Each row has a name. Each question is about the rows just above it.

[  3 -35 -75 -14  68  -4  48 -69 -40  22  46  -4  -3 -45 -62   1 -22 -41
   3 -33  42   6 -70  32  39 -12 -21   9  -6] -> q_927
[ -4  -1  -4  16 -47 -29 -10  50  -7 -10 -53  22 -14  78 -79 -79 -53  12
  10 -28  20  28  21 -58  -7  24 -24 -53  31] -> q_640
[  8  18  86   5 -66   5 -51  83  54 -46 -26  17 -49 -11  42   8  30  26
  57  36 -16 -49  72 -49 -71 -49  -2  15  29] -> q_935
Where do [ -4  -1  -4  16 -47 -29 -10  50  -7 -10 -53  22 -14  78 -79 -79 -53  12
  10 -28  20  28  21 -58  -7  24 -24 -53  31] appear? : q_640
The row with [  8  18  86   5 -66   5 -51  83  54 -46 -26  17 -49 -11  42   8  30  26
  57  36 -16 -49  72 -49 -71 -49  -2  15  29] is : q_935

[ 44   4   3 -39  23  15  -5  21  37  10] : q_847
[  6  22  38 -27  -3  48   3  45   1  35] : q_382
[-41  -3   6  80 -20  -5 -18  14 -55  -3] : q_987
[-61  -6   3  75  -7  -5 -32   2 -66  -7] : q_216
[-41  -3   6  80 -20  -5 -18  14 -55  -2] : q_886
[-22   3   3 -23 -10   3 -17  12 -16   3] : q_658
[ 59 -36 -53  -7  34 -34  33 -51  79 -54] : q_653
[-12  20  30 -15 -13  22  -9  41 -14  21] : q_429
[-61  -6   3  75 -32  -5 -32   2 -66  65] : q_164
[-11  -7 -16 -20  -7 -19 -12 -26 -19 -30] : q_596
Which value appears more than once in q_658? : [3]
Whose row is [-41  -3   6  80 -20  -5 -18  14 -55  -3]? : q_987
Which value appears more than once in q_216? : [-7]
The value that q_987 holds more than once: : [-3]
The row with [ 44   4   3 -39  23  15  -5  21  37  10] is : q_847

[ 2  7 -2 20] -> q_110
[13 15  8 -8] -> q_471
[-29  -5  30  -5] -> q_557
[-14  27  16  10] -> q_75
[  4  41   4 -59] -> q_801
[ 7 55  7  7] -> q_99
[-7 49 25 -4] -> q_728
[ 78 -17  70   4] -> q_401
[-33   4  20  20] -> q_432
[-11 -11 -11 -11] -> q_824
The value that q_824 holds more than once: : [-11]
The value that q_557 holds more than once: : [-5]
Which value appears more than once in q_99? : [7]
Which value appears more than once in q_801? : [4]
The row with [-7 49 25 -4] is : q_728

[ 87 -33 -41  81 -36  -1   9  -9 -49 -42  -2   9] = q_712
[ 13  49 -26  20  13   5  30  -9 -40 -40 -22  57] = q_369
[ -1   6   2 -51  15  -1  -4  -3  -1  18  -1 -51] = q_360
Repeated in q_712: : [9]
Whose row is [ 13  49 -26  20  13   5  30  -9 -40 -40 -22  57]? : q_369
Which row holds [ -1   6   2 -51  15  -1  -4  -3  -1  18  -1 -51]? : q_360
Whose row is [ 87 -33 -41  81 -36  -1   9  -9 -49 -42  -2   9]? : q_712

[-48  33 -13 -37 -75 -20  33] : q_277
[ -6  20 -13  -6 -32 -19  44] : q_121
[-32  20 -13 -15 -32  49 -32] : q_762
[ 38  12 -31   3  15 -49 -86] : q_197
[  4   6 -15 -15  69   6   6] : q_154
The value that q_277 holds more than once: : [33]
Which value appears more than once in q_121? : [-6]
Repeated in q_762: : [-32]
Whose row is [ -6  20 -13  -6 -32 -19  44]? : q_121
The row with [ 38  12 -31   3  15 -49 -86] is : q_197
Which row holds [-32  20 -13 -15 -32  49 -32]? : q_762

[ -8   1   6  13   5   4  -3   7  14  -4  -3   5   2  11  -5 -14   3  -7
 -14   7  -1  -3 -13   8   5] = q_477
[  6  -4  -3   1   1  -4  -1  -7   5   6   1   0   0   1   2   0  17   1
   3 -14  -4  -5   3   0   0] = q_268
[  6  13  -5   4   0  -8   4  12  -3  -7   8   6   4  -3   4  -1  36   5
   3   8   1  11  -3 -10   1] = q_421
[ -3   0   2   6  -3   1  -6  -8  -2   6  12  -8 -14   9   4  12  40   2
  -8  -9   3   6   7   7   1] = q_842
[ 25  11  -6  10  -1  -5   2  25   3  14  25   8 -46  -5  -9 -10  87   4
   2  -6   2  22   1 -14  -1] = q_423
[ -3   0   2   6  -3   1  -6  -8  -2   6  12  -8 -14   9   4  12  47   2
  -8  -9   3   6   7   7   1] = q_259
Whose row is [  6  13  -5   4   0  -8   4  12  -3  -7   8   6   4  -3   4  -1  36   5
   3   8   1  11  -3 -10   1]? : q_421
Whose row is [ -3   0   2   6  -3   1  -6  -8  -2   6  12  -8 -14   9   4  12  40   2
  -8  -9   3   6   7   7   1]? : q_842

[ 95 -26  33  -9] = q_207
[ 95 -32  33  -9] = q_736
[-43 -32  67  67] = q_269
[ 39  46 -43  -5] = q_751
[-28  88 -52 -73] = q_275
Which value appears more than once in q_269? : [67]
Which row holds [ 39  46 -43  -5]? : q_751

[-4 24 23 15 -3  5  0] = q_985
[-11  35  48   8   9   4 -11] = q_844
[20 24 20 17 17 17  1] = q_289
[ -1  -2 -77  -2  -2   4   2] = q_257
[-12  37  50   8   9   4 -12] = q_242
[  0 -15 -18  -3  10  -1   0] = q_384
The value that q_384 holds more than once: : [0]
The value that q_257 holds more than once: : [-2]
Whose row is [-4 24 23 15 -3  5  0]? : q_985
Repeated in q_242: : [-12]

[-87 -25   6  -1   5 -60  74 -30  69   6 -20 -32  36  -9  23 -16  -2 -30
  39   3  30  -3  24 -80 -74  46] = q_378
[  9  -6  -6  -4 -14 -60  17  11   2  -1   9   1  -2 -19   0  20   6   2
  -8   3  30  -3  24 -80 -74  46] = q_381
[ 13   5  29  -7  -3 -60  23   4   8   9  11  17   0 -19  -6   2   7   3
   0  17   2  -1  12  -6 -20  46] = q_108
[ 10   1   7  -3  -9 -60  26  -9 -16  12  -9  -2  17 -12   5  15  17   3
  -3  14   4   8  25   2  -6  46] = q_205
[  2   2   5 -17   0 -60  15 -19  -3   2   4   3  -5 -11  -5   7  21  15
  31  13   4 -21  -8   3  -7  46] = q_4
[  9  -6  -6  -4 -14 -60  17  11   2  -1   9   1  -2 -19   0  20   6   2
  -8  26   6 -16   8  -7  -3  46] = q_83
[  8   5  -3  -6 -15 -60  20   1 -17  -7  12   1   4 -14   0   0  30  -1
   3  13  -7  -9  17  -3 -15  46] = q_626
[ 19   6   6  43 -29 -60 -29 -23 -38   7  28 -18 -28  46  18  59 -29  33
  54  86 -67 -37 -13   1  -6  46] = q_774
Which row holds [-87 -25   6  -1   5 -60  74 -30  69   6 -20 -32  36  -9  23 -16  -2 -30
  39   3  30  -3  24 -80 -74  46]? : q_378
Whose row is [  9  -6  -6  -4 -14 -60  17  11   2  -1   9   1  -2 -19   0  20   6   2
  -8  26   6 -16   8  -7  -3  46]? : q_83

[  9  -9  -4  -4 -14   9   1 -16  19] = q_190
[ -8  -3  -8  13  -8 -21  -8  -8 -25] = q_487
[-14  -9  -4  -4 -14   9  -1 -16  19] = q_649
Repeated in q_487: : [-8]
Whose row is [-14  -9  -4  -4 -14   9  -1 -16  19]? : q_649
Whose row is [ -8  -3  -8  13  -8 -21  -8  -8 -25]? : q_487

[  0  -3  -2   0   2   4   6   5  10  11  12  11 -93]  q_204
[ 2  7  8  9 13 12 11 10  9  7  6  4  6]  q_193
[ 0  0  3  4  7  8  4 11 12 11 10  9  3]  q_677
[ 1  2  5  7  9 10 11 12 11 11  9  7 -7]  q_507
[  4  -4  -4  -5  -4  -3  -3   0   2   2   7   9 -11]  q_830
[ 2 -2  0  2  4  7  9  9 12 12 11 10  5]  q_800
[-2 -2  7  9 10 11  7 11 10  9  7  5 -2]  q_717
[ -1  -6  -3  -2   0   2   5   7   9  10  12  12 -11]  q_573
[ 1  2  5  7  9 10 11 12 11  7  9 10 -3]  q_362
[ 5 -5 -4 -3 -2  5  5  5  7  9 10 11  7]  q_13
The row with [ 1  2  5  7  9 10 11 12 11 11  9  7 -7] is : q_507
Whose row is [ 2 -2  0  2  4  7  9  9 12 12 11 10  5]? : q_800
Whose row is [ -1  -6  -3  -2   0   2   5   7   9  10  12  12 -11]? : q_573
Whose row is [  4  -4  -4  -5  -4  -3  -3   0   2   2   7   9 -11]? : q_830
Which value appears more than once in q_573? : [12]

[  0   7   0  -1 -55 -80 -13  -2   4   3] = q_732
[  1   6   1   0 -53 -79 -11  -4   5   3] = q_187
[  0   5   0  -1 -52 -79 -12  -3   5   2] = q_883
[  5   8   3   2 -54 -82  -9  -6   5   6] = q_458
[  4 -12   3  -9  34  41  12   3   5  -7] = q_404
[  0   7   2   0 -55 -81 -13  -2   4   4] = q_247
[-12   6 -12  -1  -1 -79 -12  -3   5   2] = q_249
The value that q_187 holds more than once: : [1]
Whose row is [  0   7   0  -1 -55 -80 -13  -2   4   3]? : q_732

[ 13  47 -35  46 -17  45 -13  30  46] = q_967
[ 77  62 -22  64  61 -33  18 -16  54] = q_618
[  4 -70  46 -46  58 -72  28 -28 -54] = q_223
[ 56  15   5  24  66 -56  24 -28  14] = q_660
[ 79  39  -5  39  60 -67  23 -58  39] = q_405
[ 22  58 -33  46 -14  30 -10  12  48] = q_884
[-53 -12  -7 -19 -64  57 -24  30 -10] = q_38
[-16  24 -38 -36 -36  79 -22  65  39] = q_971
[ 51  90 -48  77   3  29  -6  13  76] = q_270
[ 66  68 -32  72  43  -6   9   3  63] = q_472
[ 51  86 -31  54   5  -4  -1 -25  57] = q_31
[ 67  10  20   9  85 -92  35 -58  -1] = q_996
The value that q_405 holds more than once: : [39]
Repeated in q_971: : [-36]

[-12  10  29  22  70  25 -21 -18  12   0   9  13  25  13  -7  13  13  -8] : q_781
[ -7   6  12  15  50  24 -12  -1   6 -14   5   6  27 -14 -14   9 -14   0] : q_851
[ -8   1  12  12  42  20 -22 -14   9   5   0   6  25 -11 -10   6   1  -3] : q_466
[ -7   6  12  15  50  24 -12  -1   6 -14   5   6  27 -14 -14   9 -16   1] : q_872
[-12  10  34 -12  81  25 -26 -23  11   1  11  14  44 -24 -27  17  -5 -12] : q_145
[-12  10  29  22  70  25 -21 -18  12   0   9  13  41 -24 -19  18  -9  -5] : q_181
[-15  13  31  22  75  24 -21 -19  14  -4  15  15  40 -24 -22  14 -11  -5] : q_956
[ -7   6  12  15  50  24 -12  -1   6 -14   5   6  27 -14 -14   9 -16  -5] : q_813
[-12  13  26  17  66  26 -12  -1   9 -18  13   5  36 -21 -24   8 -23   1] : q_569
[-10  13  31  23  72  25 -20 -13  10  -6  14  15  38 -21 -22  11 -17  -3] : q_93
[ -7   5  13  16  41  21 -13   2   0 -22   5   7  19 -12 -11   6 -21  -2] : q_450
The row with [ -7   6  12  15  50  24 -12  -1   6 -14   5   6  27 -14 -14   9 -16   1] is : q_872
Whose row is [ -7   6  12  15  50  24 -12  -1   6 -14   5   6  27 -14 -14   9 -14   0]? : q_851

[-36 -36 -36 -36] = q_663
[-6 86 22 86] = q_590
[0 0 0 0] = q_578
[  2   0  23 -36] = q_853
[-29   0 -11 -36] = q_534
Repeated in q_590: : [86]
Repeated in q_578: : [0]
The value that q_663 holds more than once: : [-36]
The row with [0 0 0 0] is : q_578

[ -3 -11  24 -21 -27 -33   0 -27 -49 -57 -30 -14  65  14 -58  34 -45  32
  -2   3  22  -9  -8  -5  10  19 -20   0  50 -10 -18  -9  37  11  50 -10
 -23 -12   9  32   8 -23 -26  17 -40  34 -24  30   3  32 -42  55  -2 -27
   1 -41   5   5   2  -4  37  -9 -43]  q_137
[-52 -11  24  28 -22  -7  -4  40 -16 -50   0 -21  25   1   0  19 -23  45
  -7  30 -17 -17 -27  -8  31  22 -31  27  27 -30  29  -9  66  11  44 -62
 -19  15 -14  46   8 -23  -9  -5 -39  36  15  -4  41 -16  23  23 -19 -62
 -24 -18  49 -36  -6 -24   1 -39  20]  q_575
[ -3  24  10 -33 -27 -33   0 -27 -49 -57 -30 -14  65  14 -58  34 -45  32
  -2   3  22  -9  -8  -5  10  19 -20   0  50 -10 -18  -2  37  34  50 -10
 -23 -12   9  32 -13 -19 -26  17 -40  34 -24  30   3  32 -42  55  -2 -27
   1 -41   5   5   2  -4  37  -9 -43]  q_156
[  8  24  26  37   2 -12  10  59 -14 -11   9 -11 -28   0   8  45 -27  37
  18  15 -18   6 -28 -42  44  21 -24  52  10  -5  10  -4  49 -24   5 -32
  -8   9 -27  66 -30   8 -13   0 -18  57  19  -3  63 -18  15 -28 -18 -62
 -52   3  31 -33 -43 -18 -24 -17  21]  q_735
Whose row is [ -3 -11  24 -21 -27 -33   0 -27 -49 -57 -30 -14  65  14 -58  34 -45  32
  -2   3  22  -9  -8  -5  10  19 -20   0  50 -10 -18  -9  37  11  50 -10
 -23 -12   9  32   8 -23 -26  17 -40  34 -24  30   3  32 -42  55  -2 -27
   1 -41   5   5   2  -4  37  -9 -43]? : q_137
Whose row is [-52 -11  24  28 -22  -7  -4  40 -16 -50   0 -21  25   1   0  19 -23  45
  -7  30 -17 -17 -27  -8  31  22 -31  27  27 -30  29  -9  66  11  44 -62
 -19  15 -14  46   8 -23  -9  -5 -39  36  15  -4  41 -16  23  23 -19 -62
 -24 -18  49 -36  -6 -24   1 -39  20]? : q_575

[-37  -8 -25 -14  10  11 -27 -18 -33  -7 -34   4   3 -15  15   7 -34 -31
 -18 -14  -1  39  41 -39 -25] = q_969
[ 32  32  10  22  37  -6 -13 -30 -32  -6 -15 -15 -48 -43  -6  16   0 -25
   2  -7  10   8  22 -34 -15] = q_198
[-25  18 -12  20 -32 -35  21  37  34  11  21 -16 -20   5 -27  11  16  14
 -21  22  15  10  20  52  11] = q_694
[-21   1   2 -17  -8  -9  32  16  11  10   8  18  -5  18   5  18  71  -3
 -14  40  -6  12  26  10  11] = q_497
[  2 -11  -6  10 -13 -12 -45   7  17  12  18  59  19  -5 -25 -23   7   9
  10 -37  26 -45  -3  20 -26] = q_577
[ 28  31   8  22  36  -5 -15 -31 -31  -4 -17 -13 -47 -46  -9  15   0 -25
  -1  -9  10   9  25 -34 -15] = q_945
[  2 -13 -11   5 -10   1 -47  -4  14  13   3  60  21 -18 -30 -25   0  10
  -8 -41  21 -42   0  11 -26] = q_109
Whose row is [-37  -8 -25 -14  10  11 -27 -18 -33  -7 -34   4   3 -15  15   7 -34 -31
 -18 -14  -1  39  41 -39 -25]? : q_969
Whose row is [-21   1   2 -17  -8  -9  32  16  11  10   8  18  -5  18   5  18  71  -3
 -14  40  -6  12  26  10  11]? : q_497

[-25   4 -26  18  17  -3  15 -21  28] = q_285
[-39 -11   9   0  -3  17 -39   0   5] = q_510
[ 21  13 -10  13 -13  -9  38   1  -7] = q_358
[ 21 -38 -25  30  11  -7  71 -67  19] = q_101
[ 35  12  12 -18  -5 -10  -2  22 -19] = q_631
[  3 -31 -17  30  -1   2  38 -53  11] = q_91
[ 10 -21 -15  -6  39 -10  19 -33  27] = q_340
[ 31   7  12 -10   7 -10  -3  20 -12] = q_290
[ 4 17 -9 -2  8 -9 12 10  6] = q_327
[ -7 -11   2   2   1   3  52   1   7] = q_158
[ -6  20 -31   7  30 -16  32  -6  31] = q_944
[  6  23 -20  13   0 -12  38   5   7] = q_337
Repeated in q_327: : [-9]
[-25   4 -26  18  17  -3  15 -21  28] is in which row? : q_285

